A small network was shown many inputs. Here are its activations along a few directions, one row for each input.
Each table varies a few parts of the input and shows all the possible inputs, shuffled.
Descriptions start from the smaller parts, as in this example, which fits no table here: one of 5 places around a ring, together with either a single point or one of 11 places along a line or (one of 3 separate values, together with one of 6 places along a line).
Shared parts are said once, and a part with two or three values counts as separate values.

Other details of the inputs shift rows strongly along two fixed directions, in all tables alike. That doesn't count.

Rows:
x1: [-13  -9  -4  14  22  13  -5 -12 -22 -10   1]
x2: [  2  -5  11   0 -36  -1  12  20   7  -1 -16]
x3: [ 19  14  -7 -13 -12 -16   7  -5  29  14  11]
x4: [-10   0 -17  20  15   9  -8   4 -34 -18  -6]
x5: [ -3  -8   5  -2 -31  -1  11  25   7  -1  -7]
x6: [  3  17  -3   1  41   1 -12 -20  -9   3   9]
x7: [ -8  -7   1  -1 -29  -5   2  12  20  -2  -8]
x8: [ 12  23  -6 -15  45 -10 -11 -12 -21  10  18]
x9: [-13 -20   2  15 -20  14  -3   6  -4 -17 -21]
x10: [-19  -1   0  22  18  10  -6  -9 -20 -11  -3]
x11: [  2   1  -7 -10  11  -3  -5 -10   3   7   6]
x12: [-12  -9  -2   3 -11   0  -2  17 -10  -8 -10]
x13: [  1  -2   5  -7 -27  -5   9  11  29   7   2]
x14: [  5 -14  10  -3 -38  -2  15   7  23   6  -9]
x15: [ 12  18  -2  -6  47  -5  -2 -12 -21  11  20]
x16: [-12  -9 -20  19  11  15  -8  -9 -21 -17  -5]
x17: [-18 -20  -1  10 -22  11  -5   6  -6 -18 -16]
x18: [ 11   6   6 -14  -4 -13  10  -2  26  12  13]
x19: [ 17  12   6 -16  -9 -11  -1  -3  27  14   8]
x20: [-18  -9  -8  12  21  16  -8  -7 -21 -11   0]
x21: [ 17   0   3 -20  -3 -12  11  -7  22  15  14]
x22: [ -8 -15   2   8 -20  12  -6   3  -1 -11 -12]
x23: [-17 -10   5  17  -9   9   3   4  -1 -12  -6]
x24: [ 26  24   4 -17  31 -16   4 -12  -3  25  19]
x25: [ 25  12   7 -22  -9 -14   0   8  15  16   7]
x26: [-13  -4  -3  13  24   6  -3   5 -31 -13   0]
x27: [ 15  11   9 -13 -13 -11   8  -4  27  15   3]
x28: [ 16  12   0 -13  24  -3   0 -20   3  15   9]
x29: [-23 -10   0  15 -17   9  -7   8  -3 -18 -13]
x30: [ 4  2  4  1  1  1  0  9 -8 -1 -7]
Description of these inputs: one of 3 separate values, together with either a single point or one of 9 places around a ring.

Rows:
x31: [ 15  32 -12 -18  52 -17 -17 -17 -16  10  30]
x32: [-10   0  15   3 -13   1  -1   3  13   3 -12]
x33: [ 12  13  13  -9 -18 -18  19   2  34  22   7]
x34: [ 32  23   9 -21  25 -10   0 -19  21  22  15]
x35: [ 17   9   6 -10  22  -1  -4   1 -10   7   5]
x36: [-11   1  -6  23  42  18  -9   1 -49 -18  -2]
x37: [ 12  -8   3 -22 -42 -17  10   6  40  11  10]
x38: [-14  -6 -13   3 -23   0  -5  23  -4 -15 -14]
x39: [ 28  22  -5 -32  47 -16 -14 -35   6  28  36]
x40: [-36 -14   7  25   1  19 -12  18 -39 -24 -23]
x41: [ 24   2  -6 -16 -24 -13  13  13  12  12  -4]
x42: [  8  -9   3  -6  -6   2  -2 -11   2   2   2]
x43: [  3   8 -13   2  -5  -4   2  -3  14   4   2]
x44: [  6 -13   5  -6 -22  -6  19  10  24   6   7]
x45: [-11   4   1  -6  28  -3   1 -11  -6   5  14]
x46: [  1   2 -15  -4  40  12 -13 -26 -23   1   7]
x47: [ -1  -5 -13   4 -26  -4   7  23  -1  -5  -9]
x48: [-13   7   9   4  -4  -4   4   1  12   0  -1]
x49: [-23  -5   4  22  -3   9   4  19 -27 -12  -9]
x50: [ 12 -11   3  -5 -25  -2  14  -3  11   4   3]
x51: [-17  -9  -8   8 -41   4  -2  14  21 -14 -18]
x52: [  1  19   4   8  46   3  -1 -24 -17   7   8]
x53: [  3  -3  -7 -10 -18  -6  -7  15   2  -1 -12]
x54: [ 17   9  -9 -13  14  -6  -6  -2  -9   6  -2]
x55: [-31 -26 -17  32   2  31  -5  -1 -38 -30 -19]
x56: [-13 -10   3  12 -28   6 -11   3   7 -14 -15]
x57: [-31 -27   7  26 -27  20  -9  34 -21 -32 -29]
x58: [-15 -14  -4  17 -27  18  -6   4  -2 -17 -27]
x59: [-22 -10   5  17 -23   9  -1  15  13 -20 -13]
x60: [-22  -1  -8  33  39  25 -27 -23 -46 -26  -9]
x61: [ 12   7   0   4  -3  -3   2 -12   7   3   3]
x62: [ 21  19   8 -13  24 -11   9  -3 -10  21  12]
x63: [-14  -7   2  24 -11   9   5  10   5 -13  -8]
x64: [-25   4  -9  19  45  16 -19   4 -42 -23   3]
x65: [ 33   9  16 -38 -27 -33  33   1  55  41  23]
x66: [ 13   6   2  -3 -32 -15  10   2  33   9   5]
x67: [  8  -5   4   0 -14  -3  -4   7  -7  -6 -10]
x68: [ 25  17  -5 -10  22 -13   1  -9 -11  11  15]
x69: [  9  23 -19   3  51   4 -10 -30 -19   6  12]
x70: [  0 -13  16  -5 -15   3  11  -1   5   5  -7]
x71: [ -7 -12  -7   9  -8   1   3  -3  -3  -6   5]
x72: [  7   6 -20  -9  25  -5   1 -16  -1  11  18]
x73: [ 34   2  10 -28 -11 -15  23  -3  34  26  16]
x74: [ -9 -12   2   5 -29   0 -10  18  -5 -14 -16]
x75: [ -7  -2  -2   9  57  18 -14 -23 -35  -8   8]
x76: [ -5  -3 -17 -10   4  -1  -4  -5   5   0   8]
x77: [  2  -2   1 -12   7  -5   4  -2  16   5  14]
x78: [  6   7  16 -21 -40 -19  16  26  27  14   0]
x79: [ -5 -13   9   6  -3   5  15  -4  -8   0  -3]
x80: [ 16  17 -16 -27  47  -6 -15 -30  -2  21  25]
x81: [ -1  -5   8  13 -15   8  10   5   8  -7  -9]
x82: [ 15  -6  12 -24 -15  -9   7   3  34  17   9]
x83: [-13 -10   9  11 -17  10  -6   9  11 -12 -15]
x84: [-20  -7  -2  17 -29   4  -6   8   9 -20 -11]
x85: [ 12  16 -10  -3  18 -11  -3  -1 -12   6  17]
x86: [-27 -26  12  12 -22  12   2  10  -3 -12 -18]
x87: [-19 -12  -6  14 -25  13 -12   7   3 -16 -23]
x88: [  7  20  -8   2  53  -1  -6  -3 -27   5  22]
x89: [ -6  -3  12   6   3   6   0   9 -23  -4 -13]
x90: [ 15   5  21 -12 -25  -9  12   0  31  18  -8]
- Changing only one part turns x82 into x83. The same change can be made to x55. Which row results? => x69
- Changing only one part turns x46 into x54. The same change can be made to x65. Which row results? => x49
- What do these inputs look like to the network? => one of 3 separate values, together with one of 4 places along a line, together with one of 5 places around a ring
- Which other rows does x71 become when the choice among 3 separate values takes its other values? List them by row number. => x66, x85
- Which other rows does x78 become when the choice among 3 separate values takes its other values? List them by row number. => x45, x48
- Which other rows does x83 become when the place on the ring of 5 takes its other values? List them by row number. => x34, x59, x63, x81
